Each row below is a small network's average activation on inputs in which a field has the value named, seen along a few directions.
Related values have similar rows: they may be neighbours, one step apart, or belong to one group.
In the rows, 500 means zero.
Random noise pushes rows far along 5 fixed directions. That doesn't count. These rows show it; they differ only by the noise:
[304 309 694 308 352 480 499 518 629 316 369 352 767 463 586]
[466 725 556 217 488 407 613 363 612 308 504 555 740 445 346]
[529 370 456 602 662 224 552 498 437 592 549 852 694 337 635]
[619 813 775 279 580 509 497 537 510 230 473 456 512 615 282]
[470 528 551 432 428 419 499 369 512 389 477 638 611 482 432]
[488 538 818 347 365 563 393 507 527 196 375 405 524 658 387]
[218 323 607 280 298 551 542 460 669 382 373 223 752 398 568]


Field Y:
y2: [772 174 885 607 515 305 191 949 252 250 383 891 547 748 627]
y9: [471 471 398 438 646 481 565 495 603 471 450 428 645 428 474]
y12: [506 523 417 492 570 596 568 462 581 491 552 361 457 655 601]
y1: [674 816 742 487 634 522 437 634 522 324 510 533 344 717 402]
y10: [635 376 743 564 176 604 300 565 498 266 468 725 422 968 538]
y6: [414 438 434 467 503 552 542 413 584 413 463 404 558 523 615]
y7: [505 637 412 398 518 603 493 582 576 684 574 397 437 386 385]
y4: [437 242 279 611 671 335 507 577 393 645 500 491 489 357 581]
y8: [607 642 405 403 517 448 560 464 427 500 519 475 401 400 350]
y11: [705 647 427 589 588 371 576 435 479 545 593 750 560 686 581]
y5: [623 276 684 837 625 538 291 690 260 614 445 553 223 543 625]
y3: [444 468 567 479 306 480 501 532 613 417 547 611 671 530 586]
The values of Y form a 3 by 4 grid.
- List every value one step from y3, in the order listed. => y1, y10, y7
- List every value one step from y12, in the order listed. => y6, y11
- List every value one step from y4, in the order listed. => y9, y8
Each value of Y is a pair of two hidden parts, and every pair occurs once (3 first parts, 4 second parts).
- Changing only the second part turns y5 into y11. y9 has the same second part as y5; what does that change turn y9 into? => y12
- Changing only the second part turns y2 into y3. y8 has the same second part as y2; what does that change turn y8 into? => y1
